A small network was shown many inputs. Here are its activations along a few directions, one row for each input.
Each table varies a few parts of the input and shows all the possible inputs, shuffled.
A made-up example of a description, with smaller parts first: line(6) and (point or ring(9) or (values(3) and ring(8))).
Shared parts are said once, and a part with two or three values counts as separate values.
In the rows, 128 means zero.

Other details of the inputs vary at random and push rows far along two fixed directions, the same in every table; ignore that.

A family of inputs:
x1: [170 112 128 168  93 176 136 103 102  90 115 210 147]
x2: [105 111 145 183  88  94 183 143 103  95 119 128 151]
x3: [ 73 135 156 157  81 108 204  83 152 143 128 142 141]
x4: [142 142 152  97 131 177  98  92 175 147 141 157  89]
x5: [ 90 135 144 116 135  95 111 168 127 141 125  86 138]
x6: [ 93 107 150 183  85  86 194 147 106 100 116 119 155]
x7: [189  97 105 177  99 185 141  89 107  93 125 231 154]
x8: [107 115 130 174 104  98 201 128  95 102 132 127 172]
x9: [181 106 120 175  90 173 151 103 104  76 116 198 126]
x10: [ 93 128 146 119 127  79 131 163 133 134 123  66 118]
x11: [ 81 151 160 107 140  96 167 112 170 166 155  70 112]
x12: [157 140 144 107 128 174 110  88 177 130 140 148  67]
x13: [166 133  94 102 141 175  89 109 125 133 119 162 101]
x14: [ 94 137 146 117 135  78 124 170 135 133 127  61 117]
x15: [102 126 136 117 144  84 119 149 140 152 129  92 145]
x16: [186 103 121 171  83 172 159  97 108  86 110 207 121]
x17: [150 135  95 101 149 163  85 123 119 127 127 146 108]
x18: [186 110 123 166  85 185 140  91 102  98 110 229 137]
x19: [ 77 120 132 166  90  85 189 129 106 124 115 124 168]
x20: [ 93 137 145 123 137  98 111 168 124 135 128  92 140]
x21: [187 128 100 100 155 175 106 108 120 126 132 149 102]
x22: [163 150  99  48 198 156  51 145 139 150 149  78  82]
x23: [ 71 136 124 111 149  81 122 160 122 146 124  72 135]
x24: [ 98 120 144 171  99  75 181 132 124 134 122 130 176]
x25: [104 137 129 105 140  91 143 147 123 146 142  69 134]
x26: [156 141 134 109 141 172 105  83 186 154 146 163  99]
x27: [144 152  92  55 195 159  32 145 145 152 128  91  81]
x28: [ 72 142 126 104 136  79 126 154 130 155 124  70 133]
x29: [171 129 104 105 161 168 104 118 118 116 138 133 113]
x30: [ 79 135 153 115 133  84 119 166 133 150 120  75 139]
x31: [101 114 133 172 107  92 167 141 116 122 125 131 179]
x32: [171 126 119 112 139 178  74 123 121 124 123 164 107]
x33: [169 130 107 117 157 156  77 123 135 130 132 147 123]
x34: [152 151 101  54 209 146  53 154 140 147 146  70  87]
x35: [106 111 140 175  95  88 178 128 117 122 126 142 180]
Description of these inputs: values(5) and (point or line(6)).
Q: List by row number the other rows that have the values(5) part in common with x2.
A: x6, x9, x10, x12, x14, x16
Q: Which other rows does x29 become when the line(6) part takes its other values? List them by row number.
A: x8, x21, x22, x25, x34

A family of inputs:
x36: [196 136  84  88 162 200  55 122 109 113 125 149  77]
x37: [ 70 151 173  72 171  62  84 181 177 177 143  15 102]
x38: [170 111  95 161 109 173 125 104  96  95 120 214 156]
x39: [ 64 159 156  80 160  81 108 158 156 165 134  38  90]
x40: [178 114 110 150 121 165 132 119 103  86 121 164 120]
x41: [ 72 129 155 178  64  94 206 110 124 129 120 141 166]
x42: [ 82 115 173 184  73  80 193 123 138 127 124 142 181]
x43: [104 109 151 177  98  72 188 155 102 110 113 116 173]
x44: [126 111 126 146 128 115 128 150 114 122 123 136 161]
x45: [ 91 116 153 198  63 106 205 102 124 126 113 177 178]
x46: [205 129  75  96 147 205  63 108 104 115 117 187  99]
x47: [216 131  63  79 181 214 109  64 136 137 164 165  95]
x48: [ 90 152 150  55 187  96  68 168 181 162 147  21  66]
Q: Describe the family of inputs behind these rows.
A: point or (values(2) and ring(6))

A family of inputs:
x49: [108 125 115 135 135  95 133 164  97 117 124  95 153]
x50: [ 95 135 140 127 116 101 139 135 139 144 122 110 130]
x51: [158 117 134 150 110 157 135 111 123 110 128 175 136]
x52: [107 123 128 138 129  98 120 167  99 121 118 107 158]
x53: [109 128 143 130 131 102 149 138 127 132 137  98 139]
x54: [106 125 133 132 131  98 151 130 131 140 133 103 139]
x55: [ 98 136 144 126 125 108 149 134 124 131 132  99 130]
x56: [ 98 132 137 130 122  97 140 134 139 148 125 112 139]
x57: [151 124 122 146 109 163 149 100 120 104 129 169 123]
x58: [149 122 124 146 109 160 136  99 123 122 126 184 143]
x59: [111 121 115 136 132  93 134 159  97 119 120  97 149]
x60: [122 162 123  35 201 140  22 157 166 176 140  64  73]
x61: [ 98 127 143 136 128  99 139 139 140 143 132 109 147]
x62: [175 124  93 115 150 166  86 138  94 108 126 146 126]
x63: [105 125 148 136 125  95 137 141 138 136 127 106 134]
x64: [ 99 139 126 116 145 105 133 132 138 149 138  94 134]
x65: [ 97 134 133 130 123 109 153 126 130 136 132 108 136]
x66: [ 95 131 148 133 116 102 138 136 136 133 122 109 125]
x67: [ 93 136 149 131 119 105 136 140 138 132 127 106 129]
x68: [157 141 124  88 155 174  66 125 144 132 132 136  89]
x69: [100 133 147 132 113 103 141 138 137 133 121 109 125]
x70: [160 119 124 151 109 162 149 104 120 100 130 169 126]
x71: [155 121 110 143 111 155 151  95 121 121 127 174 133]
x72: [108 128 139 132 131 102 149 137 132 130 137  98 137]
x73: [156 124 121 143 105 159 150 101 120 108 123 167 117]
x74: [181 152  96  47 191 198  32 117 149 148 143 125  67]
x75: [101 132 139 129 122 105 150 130 129 131 128 103 123]
x76: [110 123 123 138 124  92 125 168 104 121 112 105 150]
x77: [177 123  88 114 146 159  89 141  99 108 120 144 118]
x78: [163 114 121 150 114 154 149 102 120 108 129 168 128]
x79: [153 124 115 143 116 161 148  94 116 120 132 175 141]
x80: [102 128 145 133 127 102 137 138 133 142 131 112 148]
x81: [157 120 133 152 105 161 134 110 128 103 125 177 126]
x82: [105 128 148 136 126 101 136 143 140 132 131 106 139]
x83: [107 124 124 138 131  97 118 167 105 120 118 105 153]
x84: [105 128 140 132 126  95 139 140 139 145 126 107 139]
x85: [162 117 114 144 116 152 149 102 124 118 128 167 133]
x86: [ 92 136 142 130 120 106 137 133 139 139 127 114 136]
x87: [161 119 129 146 109 163 147 105 115 102 130 169 128]
x88: [100 124 142 135 127  95 139 136 138 143 127 111 141]
x89: [144 121 125 148 102 156 139  97 127 118 120 181 127]
x90: [152 124 114 140 106 159 150  95 123 116 124 171 124]
x91: [101 128 134 133 133  99 152 133 133 139 137 100 146]
x92: [108 129 149 134 115 101 140 144 139 130 123 106 126]
x93: [111 129 141 130 120 101 153 139 131 128 129  97 125]
x94: [178 147 102  57 200 178  39 126 150 151 146 113  82]
x95: [157 116 133 150 103 157 135 108 127 106 121 175 121]
x96: [107 126 142 135 122 102 153 134 128 126 129 103 126]
x97: [149 122 115 143 109 159 149  91 120 115 125 173 125]
x98: [154 120 138 149 105 159 134 111 122 106 125 174 129]
x99: [138 145 100  50 207 125   8 186 136 154 127  60  86]
x100: [157 135 110 103 151 169  79 114 145 140 133 153 109]
x101: [161 116 129 150 107 151 136 111 129 112 123 174 128]
x102: [112 127 138 130 127  97 152 140 132 134 131  96 131]
x103: [ 96 129 137 134 123  99 140 129 137 146 126 116 140]
x104: [160 131 101 100 154 166  95 105 136 139 135 145 103]
Q: Describe the family of inputs behind these rows.
A: values(2) and line(4) and (point or ring(6))
Q: Changing only the values(2) part turns x86 into x65. The same change can be made to x82. Which row results?
A: x72
Q: Changing only the values(2) part turns x73 into x69. The same change can be made to x77. Which row results?
A: x76
Q: Which other rows does x75 become when the ring(6) part takes its other values? List them by row number.
A: x54, x78, x96, x97, x104
Q: Which other rows does x62 become when the values(2) part takes its other values? List them by row number.
A: x52
